Each row below holds a small network's activations on one input, seen along a few directions.
Each table varies a few parts of the input and shows all the possible inputs, shuffled.
Descriptions start from the smaller parts, as in this example, which fits no table here: ring(5) and (point or line(11) or (values(3) and line(6))).
Shared parts are said once, and a part with two or three values counts as separate values.

Other details of the inputs shift rows strongly along two fixed directions, in all tables alike. That doesn't count.

Rows:
row 1: [831 -381 -460 300 182 70 200 -225 -241 247 90 -345 541]
row 2: [-318 -46 208 -60 3 34 -108 330 294 -241 -80 -14 -16]
row 3: [664 -176 -468 232 159 133 149 -206 -214 296 124 -290 377]
row 4: [-121 318 -271 28 -110 18 181 -101 -86 235 63 42 -135]
row 5: [-30 247 -128 40 -268 -56 142 -203 -132 179 163 74 -251]
row 6: [684 -331 -314 245 150 23 139 -182 -367 370 86 -94 343]
row 7: [-41 230 -130 -49 -206 -74 -2 -158 -280 170 213 178 -228]
row 8: [-112 351 -234 92 -135 107 143 -66 -117 230 27 30 -134]
row 9: [739 -292 -310 270 -26 -7 164 -320 -304 219 208 -234 263]
row 10: [543 -557 104 150 -51 1 -107 73 135 -308 1 -301 454]
row 11: [-32 289 -90 102 -291 38 107 -163 -161 174 126 65 -255]
row 12: [-114 238 -110 68 1 -13 148 -79 -220 262 145 174 -171]
row 13: [-86 300 -214 123 -32 193 49 49 -119 293 51 -6 -270]
row 14: [-300 -123 317 -304 -22 -14 -130 67 118 -372 -199 63 -118]
row 15: [-87 375 -282 77 -104 181 45 25 -129 211 54 -34 -204]
row 16: [-99 296 -190 126 105 -6 -81 -148 -226 255 -164 117 -273]
row 17: [-339 -73 191 -302 83 60 -126 120 180 -361 -240 65 -78]
row 18: [18 -217 139 -67 218 21 -144 162 276 -197 37 -40 316]
row 19: [-307 -62 375 -80 -110 -46 -61 195 294 -218 -48 33 -9]
row 20: [-327 32 243 -110 -120 -25 -25 217 301 -294 -86 32 96]
row 21: [-276 -82 372 -139 -51 -138 -147 114 226 -298 133 154 -54]
row 22: [449 -628 153 86 153 -85 1 38 149 -165 34 -266 497]
row 23: [-248 -103 354 -50 -154 -38 -149 235 249 -296 20 27 -145]
row 24: [-89 258 -150 -62 -159 -71 46 -114 -300 219 153 141 -159]
row 25: [-320 98 160 -144 -44 80 -127 230 383 -271 -72 -23 108]
row 26: [684 -137 -445 236 181 129 98 -228 -254 279 142 -204 434]
row 27: [-332 32 232 -103 26 91 -122 254 397 -189 -71 11 33]
row 28: [-129 271 -177 56 46 28 105 -71 -181 270 145 147 -164]
row 29: [-181 -56 350 -245 4 -88 -145 34 191 -400 -116 63 -184]
row 30: [-361 -56 207 -229 80 -77 -161 254 231 -207 -4 148 58]
row 31: [-121 301 -278 -58 -51 3 47 -60 -238 230 110 142 -107]
row 32: [-88 312 -266 105 -128 114 99 21 -170 191 35 -19 -184]
row 33: [-268 -128 344 -208 -73 -149 -208 150 179 -253 97 180 -66]
row 34: [-111 294 -214 46 -15 95 126 -67 -32 334 76 54 -213]
row 35: [-102 256 -150 8 -155 -54 158 -134 -220 197 173 23 -193]
row 36: [509 -634 175 116 37 -88 -17 -26 240 -189 24 -210 434]
row 37: [-124 323 -183 21 -71 -26 147 -102 -234 183 149 148 -111]
row 38: [-325 16 280 -201 -71 -151 -103 132 198 -331 79 87 90]
row 39: [509 -641 183 95 192 -93 -59 23 127 -205 45 -202 602]
row 40: [-238 -150 326 -283 -66 -8 -176 18 126 -410 -139 100 -185]
row 41: [-105 271 -220 -37 48 80 -9 -27 -184 328 123 151 -178]
row 42: [-104 216 -133 82 -85 -11 228 -85 -114 311 59 103 -216]
row 43: [-74 245 -234 -109 57 222 22 -161 -237 172 -112 67 -314]
row 44: [228 -403 309 -23 172 -82 -183 78 177 -307 -265 -148 212]
row 45: [-67 284 -141 98 -243 40 102 -35 -237 185 78 -14 -244]
row 46: [-16 267 -131 -31 51 32 154 -162 -259 160 -105 83 -309]
row 47: [-285 -84 333 -61 -106 -38 -103 273 226 -245 -40 -11 -69]
row 48: [-76 171 -152 -73 -19 107 126 -173 -318 144 -130 115 -313]
row 49: [-98 247 -94 146 -110 77 191 -46 -143 302 22 92 -212]
row 50: [715 -354 -260 234 90 -11 100 -233 -392 372 127 -132 311]
row 51: [-83 196 -74 68 -147 -45 188 -132 -133 306 101 68 -252]
row 52: [664 -711 72 103 70 -92 20 -22 222 -248 -45 -367 746]
row 53: [-260 11 208 -249 158 -16 -97 126 235 -342 -219 28 -66]
row 54: [-253 56 200 -276 183 47 -159 137 279 -329 -201 8 -75]
row 55: [687 -256 -389 199 80 11 141 -209 -381 292 89 -124 412]
row 56: [96 -269 228 -75 -36 -131 -131 28 180 -361 124 -19 279]
row 57: [507 -520 70 98 335 19 -142 46 149 -215 -301 -249 423]
row 58: [-354 -11 250 -80 -4 25 -68 252 359 -209 -88 39 33]
row 59: [-95 358 -290 9 -81 82 124 -94 -48 256 79 17 -135]
row 60: [-364 67 154 -198 35 -77 -103 189 258 -317 37 94 135]
row 61: [-11 250 -98 80 55 22 65 -111 -248 225 -165 91 -334]
row 62: [-191 -66 393 -136 9 -100 -232 91 205 -339 -180 77 -217]
row 63: [-347 6 207 -176 -97 -114 12 182 333 -290 -50 48 85]
row 64: [-303 -1 207 -93 -116 -17 -71 297 240 -326 -77 -12 39]
row 65: [-119 245 -201 74 -40 32 185 -77 -76 320 61 72 -205]
row 66: [694 -298 -303 403 66 133 194 -101 -300 333 10 -243 249]
row 67: [-362 -89 279 -148 41 -99 -11 231 275 -234 14 61 9]
row 68: [-363 -11 206 -192 -32 -112 -14 206 261 -316 17 32 77]
row 69: [-90 264 -117 134 59 -49 -43 -148 -261 242 -167 148 -280]
row 70: [-36 214 -15 147 -219 46 109 -136 -144 250 122 98 -325]
row 71: [-378 -55 209 -160 87 -60 -53 240 315 -228 16 32 17]
row 72: [-111 353 -293 -83 -23 67 -9 -51 -196 250 128 126 -120]
row 73: [479 -514 127 117 -6 -5 -16 34 183 -234 -69 -294 590]
row 74: [537 -583 186 164 190 -123 -295 -93 83 -244 -205 -160 375]
row 75: [1 256 -73 -50 -8 1 110 -208 -280 159 -63 52 -347]
row 76: [-46 156 -64 73 -128 -42 116 -155 -192 233 227 90 -333]
row 77: [-109 354 -198 89 130 60 -145 -136 -174 266 -147 107 -296]
row 78: [527 -483 61 72 363 89 -203 50 197 -200 -286 -274 425]
row 79: [-315 -25 350 -97 57 -176 -297 94 171 -270 -241 99 -93]
row 80: [-129 279 -216 31 53 97 102 -43 -102 309 142 35 -222]
Each input here is: line(5) and (line(4) or (values(2) and line(6))).
- Changing only the line(5) part turns row 70 into row 49. The same change can be made to row 40. Which row results? => row 48
- Changing only the line(5) part turns row 53 into row 54. The same change can be made to row 31. Which row results? => row 72
- Which other rows does row 53 become when the line(4) part takes its other values? List them by row number. => row 16, row 17, row 57
- Which other rows does row 2 become when the values(2) part takes its other values? List them by row number. => row 32
- Start at row 23 and move only the line(6) part, one step at a time. The first step leads to row 70. Which rows follow, in order? => row 36, row 76, row 21, row 33
- Which other rows does row 49 become when the values(2) part takes its other values? List them by row number. => row 20
